A small network was shown many inputs. Here are its activations along a few directions, one row for each input.
Each table varies a few parts of the input and shows all the possible inputs, shuffled.
A made-up example of a description, with smaller parts first: ring(8) and (point or (values(2) and line(4)) or ring(9)).
Shared parts are said once, and a part with two or three values counts as separate values.
(in the rows, 128 means zero)

Other details of the inputs shift rows strongly along three fixed directions, in all tables alike. That doesn't count.

A family of inputs:
row 1: [176 122  62 170 147 124  95  98 110  44  53  78]
row 2: [183 110  72 168 128 135  85  63 104 101  79  85]
row 3: [134 173 112 134 134 133 111 117 173 133  47  91]
row 4: [119  80 148 167 123 139 169 141 118 118 166 164]
row 5: [ 91 200  99 129 125 130 132 166 159 153  55  71]
row 6: [ 79 159 135 150 117 154 177 163 157 164  93 110]
row 7: [123  79 166 176 143 137 147 133 116 131 175 152]
row 8: [154 134 173  76 124  92 114 113 126 115 195 205]
row 9: [ 75 174 124 116 157 142 140 172 134 162  57  43]
row 10: [169 132 114 183 124 124 137 100 152  70 101 136]
row 11: [ 97 165 112 156 143 133 142 172 148 132  69  74]
row 12: [ 98 155 145  39 129  95 125 169 106 143 152 157]
row 13: [ 98 201 105 110 134 147 139 133 152 163  65  65]
row 14: [143 154 102  29 131  76  66 134  92  93 132 138]
row 15: [ 99  92 163  67 111 108 114 164 103 168 208 159]
row 16: [ 75 145 125 132 123 143 141 189 149 168  88  63]
row 17: [155 126 123  82 104 104 105 105 100 135 179 192]
row 18: [152  44 175 186 141 135 140 111 137 104 175 172]
row 19: [ 81 136 174 164 119 169 187 141 155 192 135 141]
row 20: [ 97 119 169 177 116 171 161 125 159 177 145 133]
row 21: [172 137 135 163 128 124 129  82 145  92 121 155]
row 22: [126  79 125  82 100  99 118 142  88 126 218 181]
row 23: [204 116  42 159 130 123  89  63 111  40  72  94]
row 24: [ 90 119 188 167 144 168 182 137 141 179 139 138]
row 25: [101 163 126  53  91 100 126 173 128 163 165 170]
row 26: [128 189  90  23  98  73  76 157 152 122 102 139]
row 27: [187  67 144 193 150 139 114  65 132  89 129 149]
row 28: [ 65 143 196 148 139 172 166 160 166 200 132 112]
row 29: [220 106  70 173 169 136  82  35  97  41  62  85]
row 30: [160 142 119  80 117  74 107 136 125  66 152 177]
row 31: [161  36 152 202 139 159 141  66  90 125 189 156]
row 32: [137 116 139  68  96 116 114 111 122 148 206 189]
row 33: [157 178 120  33 138  59  83 136 115  72 126 158]
row 34: [102 151  99 148 114 147 128 151 149 157  69  58]
row 35: [ 92 136 163 177 122 161 163 137 157 188 139 130]
row 36: [130 129 157  63 122 106 114 133 101 157 191 189]
row 37: [148  93 125 175 134 128 128 130 153  89 108 128]
row 38: [ 88 118 178 167 152 157 176 169 138 164 129 119]
row 39: [133  91 143  86 130 109 127 126  91 116 208 170]
row 40: [122 200  66   7 100  80  88 147 114 122 121 121]
row 41: [121 193  82  16 106  90  78 128 105 155 115 118]
row 42: [115 180 100 114 153 140  98 131 132 155  30  31]
row 43: [209 115  79 173 164 118  76  49  85  59  80 107]
row 44: [112 139  95 160 121 149 141 131 134 140  84  77]
row 45: [ 80 137 153 163 135 154 178 188 153 161 110 109]
row 46: [ 90 101 180 162 146 166 175 156 151 155 147 115]
row 47: [147  51 142 197 100 150 145  97 124 112 197 179]
row 48: [120 124 115  61 109  98 123 153 105 118 186 158]
row 49: [114 106 163 177 149 171 168 110 133 156 145 115]
row 50: [172  46 117 201 132 146 141  94 115  68 159 141]
Each input here is: ring(5) and (values(2) or line(8)).
Question: Changing only the ring(5) part turns row 17 into row 36. The same change can be made to row 35. Which row results?
Answer: row 43
Question: Which other rows does row 37 become when the values(2) part takes its other values? List them by row number.
Answer: row 30
Question: Which other rows agree with row 26 in the ring(5) part? List them by row number.
Answer: row 5, row 6, row 10, row 23, row 25, row 34, row 40, row 44, row 47
Question: Start at row 22 and move only the ring(5) part, one step at a time. The first step leads to row 44. Which rows follow, in order?
Answer: row 41, row 31, row 9

A family of inputs:
row 51: [139 135  94 101 118 111  87 122 127 123 113 102]
row 52: [143 144 107 102 145 130 125 111 117 115  88 118]
row 53: [ 88 160 138  38  96 112 121 170 155 168 138 151]
row 54: [123 150 124 122 155 146 133 127 144 128  58  86]
row 55: [146 118 121 165 115 130 142 106 132 112 153 155]
row 56: [111 106 164 106  98 114 125 154 138 166 183 190]
row 57: [124 142 148 166 145 147 166 121 135 134 126 122]
row 58: [128 154  97 150 136 150 124 107 118 138  84  82]
row 59: [106  99 139 165 136 161 167 132 122 138 140 106]
row 60: [110 188 137 124 149 123 136 143 138 141  88  99]
row 61: [109 164 133 120 153 124 126 154 154 116  91  91]
row 62: [124 181 129 120 129 115 122 127 139 139 103 116]
row 63: [151 153  57  94 122 101  93 121  91  94  96 100]
row 64: [138 137 147  42 127  85  93 131 120 123 194 179]
row 65: [143  70 158 177 125 162 151  93 139 130 147 152]
row 66: [149  94 103 115 114 117 112 115 109 100 150 123]
row 67: [139  77 142 163 126 135 137 132 138 117 139 147]
row 68: [114 130 153 176 142 136 156 139 132 121 130 127]
row 69: [140 137  92 127 123 132 125 113 137 113  84 119]
row 70: [163 130 119 155 126 127 130  84 119 105 138 145]
row 71: [122 128 148 176 124 135 138 133 159 135 128 127]
row 72: [140  87 135 119 132 134 124 102 106 126 171 135]
row 73: [137 131 115 126 153 122 114 133 130 101  72 100]
row 74: [147 157  74  61 119  97 101 134 115  95  91 128]
row 75: [112 114 119 199 124 168 157 121 135 151 118 102]
row 76: [ 89 151 191 106 111 123 142 162 159 186 180 160]
row 77: [115 102 145 177 145 145 141 140 121 137 128 102]
row 78: [156 109 103 108 108 102  79 112 101 115 158 147]
row 79: [ 99 113 145 167 138 146 152 146 115 150 137 113]
row 80: [107 161 118 117 141 129 146 150 124 132  78 108]
row 81: [139 142 121 110 136 123 103 118 142 131  87 115]
row 82: [125 150 100 111 123 117 133 145 124 122  94 127]
row 83: [147 144  93 121 127 104 108 134 113 102  81 123]
row 84: [145  97 121 132 115 143 124  90 105 130 167 141]
row 85: [112 114 154 181 132 161 136 127 137 167 127 103]
row 86: [169 103 131 132 143 127 119  86 119  83 152 145]
row 87: [163 119 106  97 108 104  96  99 129  83 155 157]
row 88: [166  88  90 132 112 122  96  82 107  90 143 127]
row 89: [139 129 109 112 145 127 119 124 124  93  81 107]
row 90: [126 153 118  98 144 117  97 135 110 141 109  98]
row 91: [102 133 166 167 154 156 152 149 149 164  89 108]
row 92: [110 141 152  92  95  98 127 150 135 154 195 187]
row 93: [104 142 147 165 149 161 171 135 138 158  85 108]
row 94: [ 99 134 149 161 143 141 158 155 132 145  94 117]
row 95: [133 177  98  88 142 114 119 134 126  91  92 104]
row 96: [119 139 165 151 147 133 140 136 143 140 132 125]
row 97: [100 118 125 149 120 153 160 148 136 148 129 100]
row 98: [ 99 128 151 146 138 147 144 141 117 170 141 117]
row 99: [101 166 130  66 109 113 104 148 113 177 153 138]
row 100: [125 185 116 107 131 132 132 122 151 130  90  99]
row 101: [153  94 111 176 119 139 140  97 121 113 127 155]
row 102: [137 135 130  97 148 118 108 128 129 127 100 122]
row 103: [123 108 146  59 123 103 101 135 105 152 199 161]
row 104: [144 132  94 123 127 109  95 136 110 111 105  98]
row 105: [138 133 103 110 140 126 128 122 114  98  90 119]
row 106: [115 144 135 181 148 149 167 133 137 114 103 105]
row 107: [145 120  91 128 132 115 101 126 121 103  99  86]
row 108: [112 111 147 184 120 149 155 135 145 155 121 143]
row 109: [125 146  96 128 118 124 103 129 116 136 111 109]
row 110: [113 125 138  80 118 120 129 133  94 161 192 161]
row 111: [ 74 144 172 118 104 131 179 185 155 175 187 164]
row 112: [161 102 137 133 123 118 102 101 114 122 141 164]
row 113: [131 146  82  89 110 119 105 120 117 124 119 111]
row 114: [123 123 171  79 108 106 117 132 144 151 208 185]
row 115: [154 106 139 164 144 148 151  93 124 102 150 142]
row 116: [131  90 146 134 112 127 126 128 145 138 154 164]
row 117: [158  94 129 146 141 116 113 117 104  94 124 148]
row 118: [129 177  96 124 126 130 130 126 155 112  77  93]
row 119: [157 106 131 142 121 121 115  96 107 125 140 168]
row 120: [119 172 123 110 147 121 123 140 123 143  69 107]
row 121: [115 117 119 164 140 147 152 128 108 130 122 102]
row 122: [153 110 124 161 121 113 128 120 118  94 153 156]
row 123: [ 83 183 147  67 111 110 122 179 177 168 133 126]
row 124: [135  80 158 151 115 152 157 102 129 144 173 177]
row 125: [117 165 111   8 103  95  81 135 115 150 154 132]
row 126: [108 114 156 150 122 134 146 166 146 152 128 139]
row 127: [174 114 102 124 122 116 110  79  98 103 128 163]
row 128: [114 133 137 166 132 153 158 147 168 117 103  95]
row 129: [156  98 145 168 128 147 138  86 143 106 150 139]
row 130: [146 116 131 144 123 108 116 132 129  99 148 148]
row 131: [ 72 117 172  87 123 124 144 181 136 181 185 135]
row 132: [161 120 124 117 137  93  97 116 104  78 150 154]
row 133: [144 102 139 144 138 134 135 114 129  85 150 139]
row 134: [182 107  88 143 124 115 116  92 111  55 136 143]
row 135: [156  97 129 142 124 113 116 121 134  88 160 151]
row 136: [138  55 140 171 134 148 146 103 109 108 171 131]
row 137: [108 156 116 112 144 147 138 133 124 149  97  79]
row 138: [103 104 152 151 122 154 165 154 158 144 123 127]
row 139: [109 126 140 166 138 160 134 126 151 162 102  79]
row 140: [ 70 171 133  75 108 114 131 195 130 184 139 118]
Question: What is each input in this table made of?
Answer: values(3) and ring(5) and ring(6)
Question: Changing only the values(3) part turns row 108 into row 92. The same change can be made to row 138. Which row results?
Answer: row 128
Question: Changing only the values(3) part turns row 126 into row 130. The same change can be made to row 69. Which row results?
Answer: row 118
Question: Changing only the values(3) part turns row 101 into row 75. The same change can be made to row 53. Which row results?
Answer: row 88
Question: Which other rows does row 61 become when the ring(5) part takes its other values? List them by row number.
Answer: row 64, row 114, row 123, row 135
Question: Which other rows does row 61 become when the ring(6) part takes its other values? List them by row number.
Answer: row 68, row 95, row 106, row 132, row 133
Question: Which other rows does row 124 become when the values(3) part takes its other values? List them by row number.
Answer: row 84, row 100
Question: Which other rows does row 140 become when the values(3) part takes its other values? List them by row number.
Answer: row 83, row 122

A family of inputs:
row 141: [123 187 100  66 113  79 118 158 121 106 119 145]
row 142: [178  99  58 108 129 102  70  90  86  66 127 102]
row 143: [140  96 159 178 101 156 170  96 150 161 188 185]
row 144: [124 115 110 114 125 122 129 145  83 129 165 135]
row 145: [205 106 104 154 147 129  86  23  91  77 118 147]
row 146: [142  91 145 177 113 136 147 119 151  97 160 150]
row 147: [120 176 126 145 174 135 137 138 125 115  65  78]
row 148: [116 158 155  59 127  94  94 151 134 153 128 144]
row 149: [162 119 106 230 137 151 132 105 161  93  55  94]
row 150: [118 102 105  75 118 118 113 147  95 129 164 147]
row 151: [108  73 204 142 135 147 173 143 134 152 198 185]
row 152: [109 128 139  88 105 110 142 157 145 126 166 180]
row 153: [ 89 140 136 171 119 182 158 120 140 193  95  74]
row 154: [ 76 138 136 165 130 157 144 166 156 185  74  59]
row 155: [108 192 136  49 147 100 107 161 147 137  98  93]
Question: What is each input in this table made of?
Answer: values(3) and (point or line(4))
Question: Changing only the values(3) part turns row 147 into row 141. The same change can be made to row 155. Which row results?
Answer: row 146
Question: Which other rows does row 151 become when the values(3) part takes its other values? List them by row number.
Answer: row 150, row 152
